A small network was shown many inputs. Here are its activations along a few directions, one row for each input.
Each table varies a few parts of the input and shows all the possible inputs, shuffled.
Descriptions start from the smaller parts, as in this example, which fits no table here: one of 4 places along a line, together with either a single point or one of 9 places around a ring or (one of 2 separate values, together with one of 8 places around a ring).
Shared parts are said once, and a part with two or three values counts as separate values.

Other details of the inputs vary at random and push rows far along two fixed directions, the same in every table; ignore that.

Rows:
r1: [ 13.8  -4.4  57.2  30.9   3.0  56.5  11.7 -18.0  30.5  30.1 -16.4  18.6
  26.7  34.3]
r2: [-16.0 -13.7 -17.7   5.5 -50.6 -35.4   7.2 -45.1 -27.4  14.8   1.4 -74.0
   5.7  26.4]
r3: [ 42.6   2.7  51.8  48.3  12.0  39.0 -15.7 -14.0  15.6  18.5 -37.1  -1.0
  13.7  42.2]
r4: [-18.2 -12.5 -44.7 -51.2  23.3  -3.3   0.0  36.2 -11.9 -29.8   1.6   3.8
 -38.4   9.7]
r5: [ 24.3  24.0  48.7  41.4  39.9  21.6 -20.9  37.5  25.9 -41.1 -29.4  43.3
   5.0 -15.4]
r6: [  1.4   4.9  65.3  40.7  -1.9  43.1  14.7 -25.4  36.6  31.8 -24.6  15.9
  23.9  25.8]
r7: [ 22.3  22.2 -12.5 -17.7  35.6   9.0 -19.9  16.8  17.9   2.6   1.8  68.2
   5.8 -41.0]
r8: [-38.5 -13.1  -6.7 -11.7 -14.2 -20.0   3.9 -16.4 -13.1  -8.4  12.4 -11.5
  32.5  -6.5]
r9: [-30.3 -11.0 -37.2  -1.1 -39.7 -45.6  17.0 -41.3 -35.7  60.0  65.3 -57.2
  36.6 -21.1]
r10: [-11.3 -13.2 -20.3 -29.7  28.4  20.4  10.1  29.2  13.1 -28.5   6.0  36.9
 -19.5   2.9]
r11: [  4.5   5.4  33.4  26.1 -23.6  20.7  22.2 -25.7  17.3  25.2 -20.3 -35.4
  -2.7  24.8]
r12: [  3.7 -21.8   5.2   0.5  17.5  29.8  -6.0  16.9   7.7 -27.9  -0.9  38.0
   7.7 -15.5]
r13: [ 46.8  26.6  28.4  21.8  10.4  40.0 -10.7 -42.5  26.3  78.3 -34.2  24.9
   1.1  23.9]
r14: [-31.4  10.1 -11.1 -43.6  -9.5 -24.4  30.6  38.1  11.4 -51.9  12.2  15.2
 -34.3 -35.5]
r15: [ 24.3  31.5   3.2 -23.9  43.3  21.0 -11.0  43.4  37.6   9.4  -8.8  83.3
 -16.6 -29.0]
r16: [-20.4  -0.1 -34.1 -30.9 -35.1 -59.4  10.9  -8.1 -29.5 -33.4   3.0 -45.3
 -28.3  -7.5]
r17: [ 48.4  32.4  -3.9  -2.2  34.8   2.2 -33.7  16.9  11.9  18.2 -26.7  45.2
 -19.1  -7.4]
r18: [ 25.7 -19.4  23.6  50.4   6.3  60.6   7.4 -65.4  20.0  20.1  -9.7  18.8
  30.5  29.1]
r19: [ -9.6  -1.1 -33.6   4.4 -35.6 -57.2  -4.1 -30.8 -40.2  65.9  41.0 -78.4
   5.6   4.1]
r20: [-21.0 -27.9 -52.8 -35.4  -1.2 -29.9 -21.2  26.6 -43.6 -47.8  15.4  -1.4
  -3.7 -13.5]
r21: [ 17.1   9.9  25.7  47.3 -32.1  -0.3  10.7 -56.6   1.9 -10.3 -11.0 -17.0
   5.6   1.2]
r22: [-35.4  -5.5 -22.4 -30.0 -57.9 -38.0  33.4 -46.6 -26.8  11.1   4.7 -64.9
 -16.2  14.7]
r23: [ 25.3 -19.5  -3.5  29.6  -3.1  20.7  -8.4 -54.6  -8.1  22.2 -20.1 -20.5
   1.0  52.8]
r24: [ 48.7  26.4  46.0  86.0   6.0  20.1  -8.9 -25.9  16.8  56.7  13.0  -8.3
  22.2 -10.2]
r25: [ -7.3  20.0   3.1  -8.5  20.7 -12.0   9.5  57.9  20.8  20.2  41.5  13.4
 -16.8 -43.4]
r26: [-24.0 -15.2 -11.1   0.0 -36.0 -38.1  -4.6 -45.6 -35.8  25.6  -9.7 -61.1
  20.2  37.3]
r27: [  1.5  24.2  36.9  -5.8  39.9  17.4  -3.7  69.3  30.0 -28.3 -33.2  32.2
 -25.9  -7.3]
r28: [-20.1   5.2 -10.1 -21.6 -10.7 -22.4  22.6   9.3   3.3 -55.2  14.7   8.7
 -10.2 -43.8]
r29: [-48.6  -1.7 -29.9 -56.1  -5.5 -34.4  19.6  61.7   3.4 -51.6  25.7   0.6
 -23.9 -33.2]
r30: [  6.8 -12.8  31.4  24.0   2.7  34.1   0.9 -23.6  10.4   6.9  -1.9   9.9
  41.3  12.1]
r31: [-29.8 -23.7 -26.5 -52.0   9.7   0.8   1.9  52.5  -4.8 -34.8  12.5  29.9
 -19.3 -13.2]
r32: [-18.2 -12.4 -15.7  20.4 -52.2 -30.0   4.6 -57.4 -28.9   3.9  14.8 -59.5
  27.1  13.7]
r33: [ -9.3 -30.7 -43.8   6.8 -22.8  -7.8  -8.6 -69.6 -40.8   6.6  14.0 -35.4
  21.9  35.1]
r34: [ 20.3  17.3  48.2  36.7  23.5  36.1   9.8  33.5  48.8 -41.9 -10.0  41.7
   3.1 -32.6]
r35: [ 12.2  -7.9  13.7 -12.5  30.7  34.0  -8.0  53.1  15.4 -20.9 -26.4  31.7
 -35.1   1.9]
r36: [ -0.8 -20.1 -29.4 -27.6   8.8 -13.3 -21.5  36.6 -24.3 -32.3  -9.0  -0.5
 -24.7   3.6]
r37: [-26.1 -11.3 -41.1 -44.2  12.7 -39.6 -25.2  47.0 -36.2 -58.5  21.0  -2.7
   2.9 -17.1]
r38: [-12.8  19.4 -28.1 -27.4   8.4 -40.0  11.2  59.8 -12.9  25.5  34.3 -25.6
 -25.0 -29.8]
r39: [  6.0   4.1  25.4  -9.5  21.4  25.5  -2.5  36.3  11.1  -3.8 -20.3   8.7
  -8.7  18.7]
r40: [ 33.3  12.8 -11.1  21.7  -7.4  -1.4 -25.3 -66.0 -13.8  53.0  -6.5  10.8
  28.4   8.6]
Each input here is: one of 5 places around a ring, together with either one of 2 separate values or one of 6 places along a line.
The inputs of r36 and r31 match in every part but the place on the ring of 5. If r3 is changed in the same way as r36 into r31, which row does it become?
> r1
The inputs of r16 and r22 match in every part but the place on the ring of 5. If r2 is changed in the same way as r16 into r22, which row does it become?
> r11
Change only the place on the line of 6 in r32. List by row number the other rows that result.
> r5, r20, r21, r33, r37
Change only the place on the ring of 5 in r25. List by row number the other rows that result.
> r9, r19, r24, r38

Rows:
r41: [ 42.4  11.2  52.1  36.6  44.4  48.9 -16.1  42.4  34.1 -34.3 -43.2  42.4
 -13.9   8.9]
r42: [ 32.7  -9.8  51.7  58.4  -8.0  53.1   2.6 -46.9  16.2  33.7 -38.5 -11.8
  10.9  51.7]
r43: [ 23.0   9.5  33.9  11.0  51.8  43.9 -11.0  56.4  37.5 -36.8 -14.7  68.4
  -2.1 -19.9]
r44: [ -7.1  -5.3 -29.3   7.6 -35.2 -35.0  -8.0 -65.6 -35.9  60.4  22.5 -47.6
  31.1  13.3]
r45: [ 43.2   0.6  56.7  71.2   1.5  48.7  -7.2 -49.2  20.3  13.5 -44.4   3.2
  18.3  39.7]
r46: [ 21.3   9.1  25.3   4.0  36.8  30.4  -2.0  48.2  27.6 -37.4 -32.3  32.3
 -32.7   6.4]
r47: [-21.4 -11.9 -43.1 -17.2 -35.3 -43.4  -8.7 -44.1 -45.7  58.9  32.5 -55.5
  25.1  13.9]
r48: [-17.4 -27.1 -32.2  -3.1 -47.9 -27.6   3.5 -66.9 -41.6   1.1   2.7 -56.8
  13.4  29.6]
r49: [-38.7  -6.9 -14.3 -24.5 -23.1 -40.6  16.7  27.3 -14.3 -47.9  10.7 -40.3
 -17.1 -11.5]
r50: [ 48.9  22.3  50.5  60.0   8.6  46.4   1.9 -36.6  33.6  74.0 -18.2   8.8
   8.5  23.1]
r51: [-32.5 -29.3 -33.2 -12.6 -37.8 -20.1   3.2 -63.6 -34.4  18.6  22.5 -31.8
  39.0  16.7]
r52: [ 19.6  19.5  31.6  -4.1  41.4  41.2   2.5  48.3  46.1 -33.3 -23.2  74.2
 -17.8 -23.3]
r53: [ 28.3  43.2   9.9 -16.9  52.3   2.8 -13.6  81.8  34.0 -19.8 -10.9  62.8
 -40.5 -45.0]
r54: [-18.2 -10.0 -18.9 -28.4 -21.7 -16.8   4.7 -16.0 -18.4  -8.4 -14.3 -23.2
 -12.8  21.7]
r55: [-57.7  -8.3 -31.6 -49.4 -15.2 -44.7  22.4  42.5 -12.1 -50.2  39.4 -13.6
  -5.5 -40.7]
r56: [ 31.0  26.6  67.3  77.1 -17.7  25.7  18.3 -40.7  31.7  61.5  -2.9 -21.1
  18.4   2.3]
r57: [-25.1   1.0 -56.4 -56.8   8.8 -51.3 -12.3  51.2 -29.8  -0.9  34.8  -9.0
 -21.3 -29.3]
r58: [-20.0  -1.8 -40.1 -47.8  23.9 -22.8  -6.1  57.7  -5.2 -73.5  21.2  39.6
 -17.3 -48.4]
r59: [ -6.9 -27.7  10.7  22.1 -32.6  27.6  13.4 -72.7  -6.2  54.2   3.3 -22.6
  37.3  39.1]
r60: [-33.5 -17.5 -33.3 -42.8  -5.6  -9.8  11.4   4.1 -11.7  -6.9  19.6  -0.8
   0.4   0.0]
r61: [-11.9  12.4 -57.0 -44.3  10.5 -56.6 -15.5  42.5 -25.9 -26.4  33.5   2.6
 -21.4 -48.3]
What do these inputs look like to the network?
> one of 3 separate values, together with either a single point or one of 6 places along a line
Change only the choice among 3 separate values in r45. List by row number the other rows that result.
> r44, r51
Change only the place on the line of 6 in r42. List by row number the other rows that result.
> r41, r45, r46, r48, r54

Rows:
r62: [-51.4 -35.5 -69.0 -43.0 -54.7 -52.2   4.5 -63.9 -59.8  27.1  40.7 -58.8
  30.4  14.0]
r63: [  1.2 -11.5  24.1   6.6   8.4  30.2   6.7  10.3  15.6 -42.9 -27.9  15.7
  -7.5  16.7]
r64: [ 15.7   8.2   9.9   1.4  21.5  19.4  -5.6  15.8  15.0   6.2 -11.8  25.8
  -8.4   2.1]
r65: [  7.9   2.6 -10.9  -5.0  10.6 -10.1 -14.3  15.3  -8.6 -12.2  -3.5   2.5
  -8.6  -3.7]
r66: [ 19.3  -3.1  40.1  57.7 -23.2  32.9   9.3 -71.5  12.9  45.9  -7.2 -11.0
  37.7  22.8]
r67: [  8.0   9.0  -1.7 -11.1  18.4  -1.1  -7.8  33.1   4.4  -6.1  -7.4  11.1
 -19.6  -3.9]
r68: [-21.3   0.6 -13.2 -25.8   0.9 -14.0   7.8  23.4  -0.2 -10.5  16.9   4.9
  -4.1 -19.3]
r69: [-10.3   0.6 -22.8 -15.6  -6.7 -31.7  -5.4  11.2 -18.8 -16.9   8.9 -18.4
  -8.7 -10.4]
r70: [ -4.7  -2.8 -28.3 -23.8  11.2 -15.7 -13.7  15.7 -14.3 -16.7   6.2   9.7
  -4.6  -8.6]
r71: [ -5.3   0.4  -5.9 -16.4  10.6   5.2   1.9  17.2   6.5  -0.9   6.4  19.5
  -3.4  -9.8]
r72: [ 12.8  16.8  29.1  16.7  15.7  15.5   7.2  26.7  26.6  -5.7  -6.2  16.8
 -11.3 -13.2]
r73: [ 25.0   4.8  43.1  53.3 -23.9  27.9  10.7 -59.6  13.2  58.3 -19.5 -27.3
  15.3  35.7]
r74: [  3.2   9.8   5.4   5.0  11.2  -6.5  -1.2  26.1   7.5 -25.6   4.3   9.5
  -7.2 -22.3]
What do these inputs look like to the network?
> either a single point or (one of 2 separate values, together with one of 6 places around a ring)
Change only the choice among 2 separate values in r62. List by row number the other rows that result.
> r71
Change only the place on the ring of 6 in r62. List by row number the other rows that result.
> r65, r66, r69, r70, r74

Rows:
r75: [  9.7   3.2  35.8  31.4 -20.5  30.5  23.8 -45.4  25.0  18.9 -11.9   3.9
  11.0   8.5]
r76: [  3.1  -2.5   8.8 -15.0  45.8  24.9 -11.0  64.4  20.2 -70.8 -11.7  60.5
  -9.9 -21.6]
r77: [  2.1   0.3   8.1  29.8 -25.0  -0.9   8.2 -48.1  -1.9  39.1  21.7 -16.1
  31.3  -6.9]
r78: [-46.8  -3.9 -66.3 -44.3 -30.4 -84.1  -0.8   2.4 -49.5  -4.5  48.0 -54.4
  -0.1 -28.6]
r79: [  9.9   1.0   5.1  14.8 -28.1  -1.5   4.1 -48.9  -7.0  29.2 -22.2 -28.7
  -4.5  29.6]
r80: [  9.3  -6.6  -6.0   3.9 -19.3  10.7   3.1 -56.8  -6.5  32.0 -16.1 -10.5
   4.9  32.7]
r81: [-25.9  -4.8 -15.4 -23.2  10.4 -27.8  -0.8  54.6  -9.5 -70.3   4.0  -5.9
 -20.2 -19.6]
r82: [-30.3   0.2 -17.7 -43.4  12.1 -17.5  10.4  62.1   2.6 -25.0  28.5  10.9
 -14.9 -33.7]
r83: [ 19.0  23.2  12.8 -13.6  48.1   5.0 -14.6  90.9  20.8 -26.8 -13.7  34.0
 -41.2 -21.3]
r84: [ 33.6  33.0   3.4   1.8  49.1  -9.6 -27.8  76.5  14.6 -33.4  -7.3  41.3
 -31.9 -42.2]
r85: [  4.5 -11.2  -1.4   5.9  -9.4  14.0  -1.1 -36.0  -8.2  56.4  -1.6 -18.3
  12.6  36.1]
r86: [-45.6 -31.2 -67.2 -59.2 -31.9 -62.8  -9.0   3.1 -62.1 -34.8  18.7 -59.5
  -5.8  12.2]
r87: [ 31.0  24.9  -8.0  -7.3  57.5   2.5 -29.4  67.0  14.9 -29.5  -1.8  59.3
 -23.1 -38.6]
r88: [ -0.5   5.3  16.2  19.7 -34.1  -2.7  20.4 -48.3   3.2  20.2  -9.3 -33.5
   2.6  17.4]
r89: [  8.9  -4.4  29.7  23.5   0.1  39.8   7.3 -29.3  18.8  50.4  -5.2  11.1
  23.3  22.4]
r90: [ 13.0  -0.3  25.2  22.2  -9.9  36.3  11.6 -51.0  20.3  26.6 -19.9  18.8
  15.5  19.3]
r91: [ -4.6   1.1  21.0  20.9 -23.8   0.9  16.2 -26.8   1.3  44.1   5.6 -41.1
  10.2  20.4]
r92: [ 22.2 -17.1  22.0  36.6   1.8  38.8  -8.9 -40.5   2.5   9.4 -27.8   1.7
  16.9  41.5]
r93: [-68.7 -38.8 -60.8 -56.5 -37.9 -52.7  12.2  -3.3 -48.8 -41.4  38.4 -44.3
  10.5  -7.0]
r94: [ 56.0  28.5  54.6  51.7  45.2  56.2 -13.8  13.1  49.2  10.2 -16.2  70.8
  12.8 -20.7]
The inputs of r79 and r86 match in every part but one. If r80 is changed in the same way as r79 into r86, which row does it become?
> r92
What do these inputs look like to the network?
> one of 4 places along a line, together with one of 5 places around a ring
Change only the place on the line of 4 in r94. List by row number the other rows that result.
> r76, r89, r90

Rows:
r95: [-21.3 -24.6 -21.2  -9.4 -35.8 -16.7   2.3 -48.4 -31.0  -6.9   0.7 -34.1
  18.0  21.9]
r96: [-20.8  -5.6 -13.2 -14.4 -32.1 -25.5  11.5 -18.2 -20.3  41.0   9.8 -56.7
  -2.8  24.1]
r97: [ -6.6   1.7 -26.0 -11.6 -24.2 -26.9   1.7 -29.9 -20.4  44.6  14.9 -30.3
   0.0   4.2]
r98: [-15.1   2.9 -47.6 -45.9  16.4 -34.6 -16.9  31.0 -20.2 -25.1  23.5  21.1
  -3.9 -33.0]
r99: [-31.2  -5.8 -20.8 -42.7   0.3 -26.8   7.2  45.6 -13.0 -27.6   0.9 -21.4
 -29.8   2.9]
r100: [23.8 12.7  4.7  1.8 24.9 21.6 -8.0  6.0 16.3 13.8 -6.9 37.8 -5.0 -5.4]
r101: [ -8.8  -1.5 -11.4  10.9 -23.6 -32.0  -0.3 -16.3 -20.9   5.5  20.3 -42.8
  11.1  -5.6]
r102: [ 19.4  10.8  31.0  24.9   4.6  18.9   7.4   1.3  19.8  -9.2 -27.9   1.0
 -18.4  12.3]
r103: [-62.2  -9.3   7.2 -24.0 -35.6  -4.0  55.8  -7.2  19.5   0.3  47.2  -3.9
  22.7 -34.9]
r104: [ 32.8  24.4  24.6  33.1  14.4   9.2 -10.7   2.3  17.9  17.7  -7.3  19.6
   0.9 -16.2]
r105: [ 16.0   5.1   5.0  -1.0  32.7  19.3 -15.2  28.4  16.7 -38.7 -14.2  51.7
  -3.2 -15.9]
r106: [ 20.2  15.2  21.1  25.5 -10.8   4.5   6.5 -18.1  10.5  26.5 -12.1 -19.0
  -8.7  11.4]
r107: [ 18.0  -5.5  25.8  20.0  -1.2  34.7   5.0 -22.4  13.9  -3.5 -29.5   9.5
  -2.7  25.6]
r108: [ 22.0  11.8  29.0  47.4 -24.6   2.1   2.9 -48.3   3.6  35.0  -9.7 -31.7
  14.9  15.1]
r109: [-32.0 -16.8 -42.5 -64.1  15.7 -13.0  -4.9  45.1 -13.9 -24.3   8.6  15.5
 -16.0  -1.4]
r110: [-28.5 -18.8 -36.4 -36.8   5.3 -27.9  -8.1  37.0 -24.8 -68.5  15.3   1.6
  -5.7 -20.7]
r111: [-21.3  -3.8 -38.9 -55.5  18.3 -16.6  -6.9  39.2 -13.1   4.1  18.2  14.1
 -12.1  -8.9]
r112: [ 15.9  -2.0   4.0  25.4   6.1  13.5 -11.0 -27.5  -1.0  21.7  11.3  12.9
  28.8  -2.8]
r113: [ 20.0  22.2  20.3   1.2  32.6  15.7  -5.2  50.3  25.1  18.0  -8.0  27.9
 -22.6 -11.4]
r114: [ 19.8  -1.6  12.3   9.2  14.9  35.1  -3.5 -10.2  18.2   2.0 -21.1  33.2
  -0.2  13.3]
r115: [  8.8 -11.0  32.2  13.5   2.4  41.3   7.2  -8.3  15.5   8.1 -28.7   4.8
  -1.4  36.1]
r116: [-23.0 -35.5 -31.2   1.8 -38.6 -11.2  -1.7 -74.1 -36.7  23.5  20.1 -35.5
  44.2  25.5]
r117: [ 24.2   8.5  20.9  46.8  -4.6   7.7  -6.8 -29.7   4.1  37.5   7.2  -6.6
  22.3  -3.8]
r118: [ 15.5  17.5  23.6  14.8  22.4   3.1  -4.4  39.9  18.3 -49.9 -21.0  19.4
 -21.2 -17.1]
r119: [ 14.6   9.2  27.5  29.1  20.1   8.5  -3.8  32.6  15.8 -45.4 -11.5  12.0
  -9.1 -15.2]
What do these inputs look like to the network?
> either a single point or (one of 4 places along a line, together with one of 6 places around a ring)
Change only the place on the line of 4 in r117. List by row number the other rows that result.
> r97, r104, r113
Change only the place on the ring of 6 in r99. List by row number the other rows that result.
> r96, r109, r111, r113, r115
